These are the activations of a small neural network, seen along a few directions. Each row is one input.
Each table varies a few parts of the input and shows all the possible inputs, shuffled.
Descriptions start from the smaller parts, as in this example, which fits no table here: line(4) and (point or line(9) or (values(2) and ring(8))).
Shared parts are said once, and a part with two or three values counts as separate values.
(in the rows, 128 means zero)

Other details of the inputs vary at random and push rows far along three fixed directions, the same in every table; ignore that.

A family of inputs:
row 1: [126 184  77 104 133 125 115 141 137  92 143]
row 2: [128 158 101  75 124  94 137 143 129 108 183]
row 3: [123 118 122 213 142 177 121  73  87 157  84]
row 4: [124  24 229 132  94 139 117 126 163 162 132]
row 5: [118 146 114  63 101  97 108 151 142 112 165]
row 6: [116 123 113 168 166 131 161 120 100 169 143]
row 7: [101 117  81 146 124 134 139 127  95 179 141]
row 8: [140 106 130  24 102  82 143 164 159 107 183]
row 9: [115 195  43 128 163 113 136 131 110  88 154]
row 10: [134 161 114  81 149  78 128 151 135 119 178]
row 11: [123 172  93 126 136 119 151 133 138  86 141]
row 12: [128 123 218 102 100 117 112 144 196  86 118]
row 13: [134 129 141  48 106  81 106 188 155 142 149]
row 14: [107  83 107  93  98 103 131 154  86 195 186]
row 15: [121  87 172 188 133 174 113 127 119 162 112]
row 16: [117  62 197 127  76 134 110 108 121 178 100]
row 17: [128  46 162  63  85  74 125 149  66 203 187]
row 18: [103 103 144 194 151 154 117 107 106 163 126]
row 19: [118 126  44 154 145 146 144 134  66 202 156]
row 20: [141 158 111  71 130  98 106 175 149 133 143]
row 21: [140  70 154 105 123 113 134 159  90 213 192]
row 22: [144 151 142  96 103 113 114 136 154  96  84]
row 23: [149  50 169  55  91  87 152 149  73 211 185]
row 24: [130 159  77  54 110  90 127 178 134 123 157]
row 25: [110 126 204 114  76 148 103 135 196  54  97]
row 26: [107  64 154 194 131 166 115 105 145 172  86]
row 27: [118 127 195  98  73 161  85 129 192  96 103]
row 28: [132  44 221 125  74 140 113 126 114 160 111]
row 29: [120 126 129 239 168 179 153 103 117 144  91]
row 30: [128 153  48  64 130  84 130 159 146 106 153]
row 31: [141 117 129  36  99  80 132 165 171  85 173]
row 32: [137  56 212 116  68 151  99 120 125 183 103]
row 33: [113 138 107 225 163 171 131 116 121 142  79]
row 34: [140 191  31 139 209  99 167 132 135  88 134]
row 35: [139 190  93 129 156 125 112 155 155  89 110]
row 36: [135 131 104 215 157 173 138  91  79 136  85]
row 37: [145 166  37 124 174  87 145 124 106  81 121]
row 38: [149 108 209  99  98 130 126 105 199  55  76]
row 39: [119 200  44 130 176  94 133 147 129 118 125]
row 40: [156  99 103  99 131  96 152 137  55 195 182]
row 41: [136 131  88  66 151  65 122 175 141 106 168]
row 42: [128 146 205  92  99 139  73 142 211  86  94]
row 43: [152 144  50 148 177 121 177 113  44 179 154]
row 44: [122  82 158 118 109 155 141 120 102 181 174]
row 45: [127 130 220 109  95 147  72 138 204  86  96]
row 46: [122 101 108 219 146 165 134  73 115 128  60]
row 47: [138 109 191 100  84 127  96 113 203  69  58]
row 48: [108 134  55 148 171 107 131 129  73 209 165]
row 49: [136 184  93 129 138 130 151 142 150  68 124]
row 50: [130 145 147 119 133 119 115 162 157  92 116]
row 51: [148 150 127  80 107  93 117 149 138  96 111]
row 52: [ 98 119 125 226 158 171 118  91 112 165  98]
row 53: [112  98 151 200 107 202 118 107 127 149  93]
row 54: [130 113 100 166 146 117 163 100  66 170 138]
row 55: [125  94  97  88 119  84 125 124  59 216 172]
row 56: [126 192 107 182 149 147 116  80 144  64  59]
row 57: [108 139  58 181 185 116 148 133  72 167 150]
row 58: [109  41 206 125  57 160 110 141 133 179 129]
row 59: [114 132  42 153 163 136 145 127  50 177 184]
row 60: [129 174 117 150 131 125 122 107 146  72  70]
row 61: [142 157 137  85 149 110 129 146 143 120 162]
row 62: [148 149 166 102 134 132 128 150 167 103 129]
row 63: [138 184 109 161 141 165 141 122 157  65 105]
row 64: [140 182  91  83 135 110 134 145 137  87 170]
row 65: [139 156 126  69 121  79 112 133 125  88 143]
row 66: [146 201 111 190 166 159 137  77 139  56  73]
row 67: [122  84 183 185 119 164 153  76 107 156  92]
row 68: [125 121 130 205 148 156 146  66  89 147 105]
row 69: [121 146 162 137 101 158 116 139 177  57  91]
row 70: [108 125 195 100  71 150  89 122 194  95 102]
row 71: [144 153 158  80 105 140 133 148 173  79 135]
row 72: [114 121 122 219 145 197 169  94 111 141  98]
row 73: [126  58 229 134 101 154 132 136 145 172 126]
row 74: [101 102 134 195 140 150 124 117 113 173 110]
row 75: [142 144  58 159 181 128 169  93  43 179 155]
row 76: [160 141  89  58 137  59 145 142 131  91 154]
row 77: [114  65  83 121 128 115 143 140  84 176 179]
row 78: [120 172  84 200 177 150 122 110 176  64  61]
row 79: [122 117 168 100  84 138 100 135 212  54  92]
row 80: [137  56 172  52  95  83 139 127  74 211 199]
row 81: [130 167  95  57 127  87 156 157 136  99 175]
row 82: [148 151 163  81 110 111  98 129 147  72 118]
row 83: [136  82 158 153 104 153 116 112  97 174 106]
row 84: [124 179 149 177 158 164 100 116 172  61  83]
row 85: [123  92 167 181 112 176 108  80 108 172  83]
row 86: [131 216  59 135 199 105 153 125 130  91 142]
row 87: [133  81 155 106 129 112 126 145  95 202 196]
row 88: [114  85 159 181 108 190 123 118 113 151 118]
row 89: [117 215 103 191 164 178 149  82 171  36  78]
row 90: [162 173  86  69 139  68 151 153 111  99 151]
Description of these inputs: values(3) and line(5) and (point or ring(5)).
Q: Changing only the line(5) part turns row 55 into row 56. The same change can be made to row 32. Which row results?
A: row 83
Q: Changing only the line(5) part turns row 1 into row 27. The same change can be made to row 79. Which row results?
A: row 30
Q: Start at row 7 and move only the line(5) part, one step at a time. The first step leads to row 14. Which rows follow, in order?
A: row 25, row 11, row 81
Q: Change only the values(3) part in row 86. List by row number the other rows that result.
A: row 80, row 89
Q: Change only the ring(5) part in row 75. List by row number the other rows that result.
A: row 23, row 43, row 67, row 80
Q: Start at row 9 and move only the ring(5) part, one step at a time. The first step leads to row 59. Which rows follow, in order?
A: row 88, row 69, row 25
Q: Change only the values(3) part in row 19. List by row number the other rows that result.
A: row 20, row 32

A family of inputs:
row 91: [130  54 252 151  84 171 110 126 118 170 140]
row 92: [146 172 154 111 122 138 152  97 183  54 100]
row 93: [103 165 109 193 173 176 151 120 152 106 130]
row 94: [115 144 110  69 103  94  95 162 167 126 121]
row 95: [135  62 169 108  89 139 114 142  56 224 172]
row 96: [151 101 105 135 158  94 155 143  95 152 140]
row 97: [153 165 120 175 159 156 169 119 138  72 101]
row 98: [121 135 161 147 123 165 126 160 174 103 132]
row 99: [111 126  70 142 122 121 121 108  74 109 150]
row 100: [117 130 140  59 103 114 126 154 163 141 184]
row 101: [157 139 149 120 107 153 141 129 145  89  92]
row 102: [145 133 145 100 138  84 103 159 121 122 144]
row 103: [ 95 117  58 117 110 123 123 145 121 107 164]
row 104: [125 132 184 132 141 115 102 117 151 102 116]
row 105: [155 104  94 101 132  93 137 146  92 159 123]
row 106: [134 131 142  55  94  74  87 141 121 144 131]
row 107: [150 149 134  72 115  87  83 160 128 112 117]
row 108: [125 134 103 132 155  98 119 102  91 168 144]
row 109: [106 131  75 133 155 110 127 129 128 169 148]
row 110: [127 199 111 160 132 158 122  93 121  95  85]
row 111: [121  68 178 212 142 189 176  76 101 166 120]
row 112: [107  74 138 194 121 176 102 132 125 188  89]
row 113: [140 146  80 124 127 129 167 108  90 143 124]
row 114: [119 123  83 150 164 114 127 169 120 158 151]
row 115: [112 161  79 113 119 138 132 144 129 143 141]
row 116: [133 160 184 105 107 139 112 104 163  90 124]
row 117: [106 141  79 150 181 113 134 145 134 142 152]
row 118: [137 112 170 134 144 115 141 111 162  93 102]
row 119: [137 109  97 118 148  91 155 103 103 162 137]
row 120: [133 151 120  72 103 130 112 184 158 114 147]
row 121: [121 109  92 156 112 141 150  92 117  71 106]
row 122: [133 138  99 167 137 133 141  87 121 122  59]
row 123: [125 110 240 119 102 152 111 116 158 108 137]
Q: Changing only one part turns row 112 into row 107. The same change can be made to row 98. Which row results?
A: row 91
Q: What do these inputs look like to the network?
A: values(3) and (point or (values(2) and ring(5)))
Q: Change only the values(2) part in row 117. List by row number the other rows that result.
A: row 93
Q: Which other rows agree with row 105 in the values(3) part? List them by row number.
A: row 92, row 96, row 97, row 101, row 111, row 113, row 118, row 119, row 121, row 122
Q: Change only the ring(5) part in row 102. List by row number the other rows that result.
A: row 104, row 106, row 107, row 108
